These are the activations of a small neural network, seen along a few directions. Each row is one input.
In each table, some parts of the input vary, and every possible input appears once, in random order.
Descriptions start from the smaller parts, as in this example, which fits no table here: one of 3 separate values, together with either a single point or one of 11 places around a ring or (one of 4 places along a line, together with one of 5 places around a ring).
Shared parts are said once, and a part with two or three values counts as separate values.
(in the rows, 128 means zero)

Rows:
row 1: [156 159 132 104 164 140 126 122 108 126 191 151 136 149]
row 2: [129 110  90 164 116 143 160 130 156 120  85 120 113 122]
row 3: [101 121 155 144 151 132 118 143 100 130  73 102 138 173]
row 4: [141 150 153 119 161 168  99 100  86 151 136 161 151 133]
row 5: [121 116 103 140 111 134 167 158 152  95 116 118 122 134]
row 6: [115 117 112 149 122 115 150 174 152 112 115 107 129 144]
row 7: [ 75 197 190 125  72  46 123  98 117 132 152 159  69 102]
row 8: [102 111 135 144 136 127 115 142 114 125  68  94 150 173]
row 9: [190 109 106 129 139 146 128 111 146 152 143 137 130  88]
row 10: [ 84 174 175 148  90  31 151  87 126 130 183 176  58 117]
row 11: [141 118 134 108 146 152  95 104 109 144 125 150 158 128]
row 12: [170 111 109 110 167 127 116 102 138 147 146 144 131 123]
row 13: [164  94 116 122 104 182 116 100 124 143 124 145 143  89]
row 14: [114 109 124 161 112 143 124 149 121 131  63  98 157 134]
row 15: [107 130 122 130 103 126 133 174 127 124  96  98 150 128]
row 16: [147 117 124  81  99 164 135 123 143 121 161 127 147  73]
row 17: [168 145 129 122 181 143 118  99 112 153 161 160 126 136]
row 18: [129 139 131  74 134 135 107 127 120 127 164 135 159 122]
row 19: [ 74 169 181 153 101  53  93  70  97 128 122 169  60  88]
row 20: [175 122 116 109 133 140 142 130 145 118 173 133 137  93]
row 21: [130 170 147  87 146 152 110 124  98 133 174 144 153 133]
row 22: [ 95 133 129 119 120 114 121 164 121 122 101  92 144 170]
row 23: [177 109 110 102 118 151 150 117 147 110 175 139 125  91]
row 24: [114 108 110 156 102 165 139 134 122 115  62 111 144 128]
row 25: [102 127 136 136 154 113 136 171 129 113 128 107 112 189]
row 26: [104 116 115 139 139 106 133 164 151 105 122 100 124 192]
row 27: [189  96  98 121 125 157 142  97 148 139 143 144 117  89]
row 28: [126 111 101 171 125 125 144 148 160 132  90 107 125 127]
row 29: [164 106 126 129 119 171 106 111 123 154 124 140 157  89]
row 30: [ 83 152 156 173 116  32 125  61 120 144 159 168  44 104]
row 31: [107 122 131 158 162 121 133 146 134 129  99 107 109 172]
row 32: [111 109 104 160 148 114 130 139 158 122  95 102 120 175]
row 33: [155 128 117  89 152 122 123 127 132 114 176 138 143 138]
row 34: [109 129 114 124  92 147 151 160 127 108  99 106 142 118]
row 35: [ 92 142 147 117 132 120 125 166 102 125 108 100 133 169]
row 36: [148 134 130  91 116 150 126 134 140 134 159 121 154  75]
Question: What do these inputs look like to the network?
Answer: one of 4 separate values, together with either a single point or (one of 2 separate values, together with one of 4 places along a line)
Question: The inputs of row 11 and row 33 match in every part but the choice among 4 separate values. If row 4 is changed in the same way as row 11 into row 33, which row does it become?
Answer: row 1
Question: Start at row 34 and move only the place on the line of 4, one step at a time. The first step leads to row 15. Which rows follow, in order?
Answer: row 22, row 35
Question: List by row number the other rows that have the choice among 4 separate values in common with row 30.
Answer: row 2, row 9, row 12, row 17, row 27, row 28, row 31, row 32
Question: Change only the choice among 4 separate values in row 7. List by row number the other rows that result.
Answer: row 10, row 19, row 30

Rows:
row 37: [136 124 160  74 148 172  88 122  78 135 139 132 176 162]
row 38: [ 98 140 126 140 163 166 113 182 104 129  57  83 173 174]
row 39: [138  74 111 160 129 151 155 170 155 111  98  89 124 138]
row 40: [177 126 126 133 102 149 121 101 136 166 148 153 145  45]
row 41: [162 124  96  98 170 159 117 120 139 118 179 148 159 137]
row 42: [118  91  89 134  57 143 153 130 163  99  82 109 128  77]
row 43: [183 118 115  92 159 143 127 110 138 139 158 131 120 102]
row 44: [ 94 201 174 114 108  78 154 127 109 112 199 161  81 123]
row 45: [ 93 155 161 182 114  77 126  54 104 139 120 182  53 116]
row 46: [ 68 152 166 131 122  17  95 117 131 138 140 125  91 147]
row 47: [142 102  85 150 135 154 159 175 150 123  88  95 158 187]
Question: What do these inputs look like to the network?
Answer: either one of 3 separate values or (one of 2 separate values, together with one of 4 places along a line)

Rows:
row 48: [147 135 141  86 146 144 104 109 109 135 159 142 143 121]
row 49: [158 153 140  82 169 124 108 115 117 141 203 154 141 136]
row 50: [ 40 185 189 165 104  15 121  99 106 127 131 152  49 146]
row 51: [147 127 143 124 135 158 108 106 104 149 125 143 143 105]
row 52: [114 119 117 143 139 151 121 162 122 132  71  94 161 161]
row 53: [128 100 106 148  97 122 158 156 162 115 105 100 120 117]
row 54: [155 130 114 123  93 130 147 104 151 126 161 152 112  58]
row 55: [129  91  97 160 120 133 144 142 158 119  85 103 123 126]
row 56: [124 136 127 118 161 143 138 164 120 114 134 112 140 181]
row 57: [159 115 113 135 107 140 137  88 139 135 141 158 114  81]
row 58: [107 117 121 125 137 149 122 163 120 115  94  99 162 175]
Question: What do these inputs look like to the network?
Answer: either a single point or (one of 2 separate values, together with one of 5 places along a line)
